These are the activations of a small neural network, seen along a few directions. Each row is one input.
In each table, some parts of the input vary, and every possible input appears once, in random order.
A made-up example of a description, with smaller parts first: one of 8 places around a ring, together with either a single point or one of 11 places along a line or (one of 3 separate values, together with one of 6 places along a line).
Shared parts are said once, and a part with two or three values counts as separate values.

Other details of the inputs shift rows strongly along three fixed directions, in all tables alike. That doesn't count.

A family of inputs:
r1: [-13  14  -9   5  30   0   3   4  11   3  28 -17]
r2: [-10  -1  -9  -1  13  -6   1   4   3  -1  17  -5]
r3: [ 20 -11   7  -6 -23   3   8   9  -6  -4 -10  20]
r4: [  0 -16  20 -27 -14 -13  10  11  -4 -13 -18   2]
r5: [  8 -14   3 -16 -14  11  -4  -2  -3   8 -19 -10]
r6: [-16   6  10   7  11 -12  -9  -3   9   3   3 -14]
r7: [ 4 18  0 10 -7  5 25  6 15 -3 22 25]
r8: [ 10   2  -5  -4 -18   1  22   6  -1  -8  -6   8]
r9: [-26  26  10   0  14  -7  11   5  25  -7  40  16]
r10: [  7 -14 -35  35  31  -3 -15 -20 -12  23   0 -26]
r11: [  4   3  19 -17 -17   2  -5   6  -6  -1 -11   9]
r12: [-30  28  20  -3  -4   1   1   9  11  -4  22   7]
r13: [-33  22  18 -10 -14  -5  -9   8  12 -11  -3   9]
r14: [ 24  -9 -19  14   5 -11   1  -9 -18   7   7  18]
r15: [ 3 20  3 -1 -5  7  7  9 15  2 18 14]
r16: [-3  9  1 10 13 -4 10 -7  3  3 14  5]
r17: [ 5 13  4 -5  6 -5 15  2  9 -5 18 22]
r18: [ 14   0 -16   0  11  -4  20  -2  -5  -2   5   9]
r19: [-10   6  39 -26 -28   2   8   1   9 -31 -13  10]
r20: [-20  14   0  23  17   9  -8   5  13   9  21 -14]
r21: [  6 -31  -7 -15   0  -2   0  -4 -17   4 -24 -16]
r22: [-14 -24 -12   7  29  11 -17 -13   0  20   0 -41]
r23: [ -6  18  15   0 -10   3  19   5   4  -6   6  21]
r24: [-15  24   9   3   7 -13  11  -5  12  -5  10   5]
r25: [ 35 -13 -26   1 -13   5  16   1 -15   4 -16  12]
r26: [-21 -18  19 -36 -25   1 -18   7   1  -3 -22 -34]
r27: [-10  12   3  -2  14   0  12  -3  15   1  17   4]
r28: [  0  -4  31 -18 -17 -15  10   2  -2 -10 -10  13]
r29: [-27   7  22 -13   8  -4  -7 -10  13   3   3 -26]
r30: [  7  -9  -3  -2  -4  11  -8  -4 -12   8 -17  -6]
r31: [ 15  -8 -20  15  -6   0  -3  -5 -17   7 -25  11]
r32: [ 22  -8  -6 -13 -21   0   8   8  -6  -1 -15   4]
r33: [ 26 -12 -13   6   9  -5  -4  -7 -19  12  -2   3]
r34: [ 27 -12 -24  23  15  -4   8  -1 -12   8  13  19]
r35: [ 19   4   7 -12 -17 -21   8  -1  -9  -9 -15  28]
r36: [ 22   8 -16  20   8  12  10  -3   0 -15  14  20]
r37: [-15 -24  17 -26 -21   4 -16   8   3   0 -28 -38]
r38: [-12  -9 -12  15  29  22 -40  -9   6   7   5 -50]
r39: [ -4  24 -14  23  12 -17   9  -3   5  -1  26  20]
r40: [ 25 -17 -16  13  -9  -1  -8   2 -24   5 -29  15]
r41: [-31   7  -3  17  27  17 -28  -4  17  -4  29 -34]
r42: [-18 -11  12 -18  -9   4 -35  -1  -5   9 -37 -30]
r43: [ -1  -8 -10   1  -1   5 -16  -7 -12  11 -28 -12]
r44: [ -7   4  15 -12 -20   2   2   8  10  -4   8  14]
r45: [ 37 -16 -26  34  10  10  -4  -3 -17  -7   3  12]
Description of these inputs: one of 5 places around a ring, together with either a single point or (one of 2 separate values, together with one of 4 places along a line).
Q: The inputs of r3 and r44 match in every part but the place on the ring of 5. If r4 is changed in the same way as r3 into r44, which row does it become?
A: r2
Q: A walk changes only the place on the line of 4. It starts at r43 and steps to r30. List the rest of the walk in order.
A: r5, r25
Q: Which other rows does r42 become when the choice among 2 separate values takes its other values? List them by row number.
A: r35
Q: Which other rows agree with r21 in the place on the ring of 5? List them by row number.
A: r7, r8, r10, r16, r19, r22, r23, r31

A family of inputs:
r46: [-10  23  27 -14 -11  -4  29   9  22 -22  25  36]
r47: [-4 18 -2  9 12  1 13  5 10 -3 32 17]
r48: [-20   2   3   3  21  -7   2  -6   6   4  10 -24]
r49: [-3 24 -2 11  7 -6  5  7 11 -8 30 20]
r50: [ -2 -11 -21  26  27   3 -25  -9 -11  16  -6 -25]
r51: [-20  11   2  -9  10  12   1   4  21   3   5 -27]
r52: [  1  -7 -13  13  23   2  -2 -19  -4  16  -1 -27]
r53: [-24  18  24 -10   0 -13  -2   3  10  -4   0   4]
r54: [ 21   8 -35  28   8   9  16   5  -8  12  17  21]
r55: [ 22 -19 -13  10  -1  -5 -15 -12 -23   7 -29   2]
r56: [  4 -10  28 -36 -32 -13  -4   3  -8 -21 -31  14]
r57: [-15  20  17 -15  -2 -15  19   7  10 -14  17  23]
r58: [ 14   5 -28  28  21 -12   1  -3 -13  16  16  15]
r59: [ -3 -21  33 -40 -36  -4   6  10   4 -12 -30  -5]
r60: [ -1 -15 -26  22  28   4 -28 -10 -11  15  -5 -31]
r61: [ 15   0  -1 -11  -1 -11  22  -2  -3 -12   6  13]
r62: [ 40 -12 -20   9 -29   8  10   2 -27  -9 -27  32]
r63: [ 15  -9 -26  22  18   9   8   1   2  11  15 -11]
r64: [-11  23   1   5  10 -10   3   4  11  -5  24  12]
r65: [ 24 -15 -25   9 -16  16 -12  -3 -23   0 -31   1]
r66: [ -2 -19  27 -20 -25  10 -18  -2  -6 -14 -30  -8]
r67: [ 53 -18 -16   0  -8   2  22  -3 -20  -6  -6  31]
r68: [ 27   7 -28  25  13   7  22   8  -2   6  17  15]
r69: [ -5  27  23 -17 -14 -25  35  12   6 -21  15  49]
r70: [ -7 -13 -14   7  23   3 -16  -4  -2  12  12 -23]
r71: [  1 -18   3 -10 -16   9 -23   4 -10  11 -26 -23]
r72: [-8 14 -6 17  7  2 19 11 17 -2 31 11]
r73: [-21  19  13  -1   6 -16  -1  -1  12   6   9   4]
r74: [ -6   1  -6  20  14  22 -23  -6   3   7   8 -21]
r75: [  6 -30   4 -14  -5  11 -15  -8 -11   8 -19 -16]
r76: [ 48 -17 -13   0 -22  -3   7   0 -30   0 -10  44]
r77: [-24   7  22 -10   9  13  -3  -2  24  -2  12 -24]
r78: [ -2  -9 -23  14  13  11  -6  -2   1  18   3 -21]
r79: [ 37 -14  -8   0 -20 -16   0 -10 -29   6 -33  32]
r80: [-31  15  17  -3  10  -9 -17  -4  13   7  -1 -21]
r81: [-8 30 -9 22  2 11 10  8 13 -6 21 11]
r82: [-28   6  17  -7  11  -5  -2 -12  16   5  -1 -29]
r83: [  3  -8  32 -36 -26 -20  17  -5  -5 -14 -31  12]
r84: [ -9 -18  -8   6  26  16 -19  -9   6  12   8 -42]
r85: [-17  20  26  -9 -10   7  -4   5  14  -6  10   6]
r86: [-16 -37  20 -30 -21   7 -23   2  -7  10 -35 -37]
r87: [ -7   5  30 -17 -23 -10   0  -2   2 -19 -30  13]
r88: [ -2  -1 -18  23   9  18 -16   3  -1   9   1 -22]
r89: [ -5 -29   6 -13   0  -6 -15 -20 -12  14 -33 -28]
r90: [  2 -37  -5 -16   8  -3 -18 -13 -18  11 -26 -44]
r91: [-28   6  15  -8   6   9  -3  10  24   2   5 -30]
r92: [-22  19  15 -10   2  -7  -1   7  17  -6  25   3]
r93: [ 34   2 -29  22  20   4  21  -2  -4   0  26  19]
r94: [  8   4 -25  23   8   8  -4   7  -4  18  15  -2]
r95: [  3  35 -21  24   2  11  16   8   7  -8  21  26]
r96: [-12  -3  -1   7  13  13 -25  -5   4  18  10 -25]
r97: [ 24 -40 -14 -10   2   0 -10  -9 -19   5 -19 -18]
r98: [ -5 -21  22 -33 -16  -1  -5  -1   1  -7 -17  -9]
r99: [-27   9  12   1  -3   8 -13  10  16   6  10 -23]
r100: [ 19 -31 -14  -4  -3  -9 -23  -8 -30  13 -30  -8]
r101: [ 42 -23 -16  -8 -24   0  16   2 -20   0 -27  20]
r102: [-21  -6  10  -4   8  12 -31  -3   8   1  -2 -35]
r103: [ 19  22 -15  19  13  -2  32   6  10 -11  42  36]
r104: [-19  20  16 -12 -16   0   4  11  15   0   6   4]
r105: [ 31  10 -19  20 -16  -7  26  13  -9   0  20  49]
r106: [ 42 -27 -12  -7 -29   1   9   7 -30   5 -31  26]
r107: [ -9  19  22   3 -11  12   1   4  13 -19   8  14]
r108: [ 10   3   7  -6  -8 -19  17  -3 -11  -1 -10  30]
r109: [  6  35 -12  32  12  -7  18  -4   6  -4  19  34]
r110: [ 18  15 -24  40  14   0   6  -9  -7   1   5  24]
r111: [-12  -6 -12  25  24   5 -24  -8  -2   7  -7 -27]
r112: [-24  16  25 -13   1 -16  13   3   9  -7   6  11]
r113: [  4  -6  10 -15 -21   0  13  11   1  -4 -11  13]
r114: [-12 -17 -17   7  26  -4 -12 -10  -4  14   4 -30]
r115: [  5   2 -35  19  15  14  -2   2  -6  19   7  -7]
r116: [  3 -24 -27  13  27   4 -16 -10  -6  15  10 -28]
r117: [  3 -12  33 -39 -33 -24  19   0 -10 -17 -30  24]
r118: [-27  16  20  -9  14  -8  11  -1  16  -5  14 -19]
r119: [-26  -1   8 -11  13  -8  -1  -4  14  -3  13 -18]
r120: [-27  20  26 -10   2   3   6   7  21  -8  23   5]
r121: [ -7  27  -6  28   2  14   9  12  14 -11  20  10]
r122: [-33  18  16 -10   8 -15  -4   5  16   1  15  -6]
r123: [-15  20  14  -4  10 -10  19  -6  15  -5  12  -5]
r124: [-16  14  13  -7   2  -3  -4   6  13  -1  21   2]
r125: [-24   5  14  -1   5   6 -18   1  15 -11   3 -22]
r126: [-24   8   9   2  10   2 -15   0  14 -11   5 -18]
r127: [ 10  11   3  -8 -26   0  11   9  -4  -4  -8  24]
r128: [ 31   0 -29  20  21  -2  20  -3  -6  -1  25  12]
r129: [  3 -13 -20  17  20  10 -31  -5  -6  17   7 -26]
r130: [ -8  -6  23 -34 -21 -17  -4   3  -2  -6 -13   6]
r131: [ -8  18  17  -6  -6  -4   5   7  11 -19  11  15]
r132: [ -4   5  21 -38 -40  -4   3  10  -1  -7 -26  15]
r133: [ 14   0   2 -13  -7 -16  24   1  -2 -16   6  22]
r134: [ -7  -5  14 -32 -22   3   3   5   7  -6 -23  -9]
r135: [-24   2 -13   2  10  19 -31  -2   5  17  -6 -44]
r136: [ -3  21  22 -10  -1   5  22   5  21 -15  19  14]
r137: [ 21 -25 -21  -8 -14   8  -2  -1 -18   8 -28   0]
r138: [-21  -6  12  -5   7  12 -31  -2   7   9   1 -31]
r139: [ 28   7 -28  32  16  10  14  -1  -9   8  27  29]
r140: [ 13 -32 -10 -12   2 -10  -5 -10 -20   5 -20 -17]
r141: [ 38 -20 -14  12 -29   7   6   5 -23 -11 -22  26]
r142: [ 26   6 -32  23  11   7  21   3   1   7  16  13]
r143: [ -4  -7  27 -21 -23   4 -11   4   2 -21 -21   0]
r144: [-33  24  24  -7   8 -15  14  -3  22  -6  15   1]
r145: [-20  17  11   6   6  -5  -3   3  12 -13   5   0]
r146: [ 17   0 -24  30   0  11   3   4  -8   1  10  10]
r147: [  2 -12 -16  22  19  19 -26  -6  -5  10   7 -23]
r148: [  2  -5  27 -28 -29 -18  -2  -7  -9   1 -33  15]
r149: [ 21 -26 -14   1  -2  -8  -8 -16 -28  19 -33   0]
Q: What is each input in this table made of?
A: one of 8 places along a line, together with either one of 4 places along a line or one of 9 places along a line
Q: The inputs of r68 and r88 match in every part but the place on the line of 8. If r52 is changed in the same way as r68 into r88, which row does it become?
A: r109
Q: The inputs of r63 and r146 match in every part but the place on the line of 8. If r142 is changed in the same way as r63 into r146, which row does it become?
A: r81
Q: The inputs of r75 and r74 match in every part but the place on the line of 8. If r117 is changed in the same way as r75 into r74, which row does it become?
A: r50
Q: Which other rows agree with r73 in the place on the line of 8? List them by row number.
A: r58, r76, r92, r94, r96, r104, r105, r122, r124, r130, r132, r148
Q: A walk changes only the place on the line of 8. It starts at r66 and steps to r147. List the rest of the walk in order.
A: r138, r76, r120, r46, r84, r67
Q: Which other rows does r121 become when the place on the line of 4 takes its other values? List them by row number.
A: r62, r65, r141
Q: A walk changes only the place on the line of 4. It starts at r134 and steps to r101. List the rest of the walk in order.
A: r91, r59
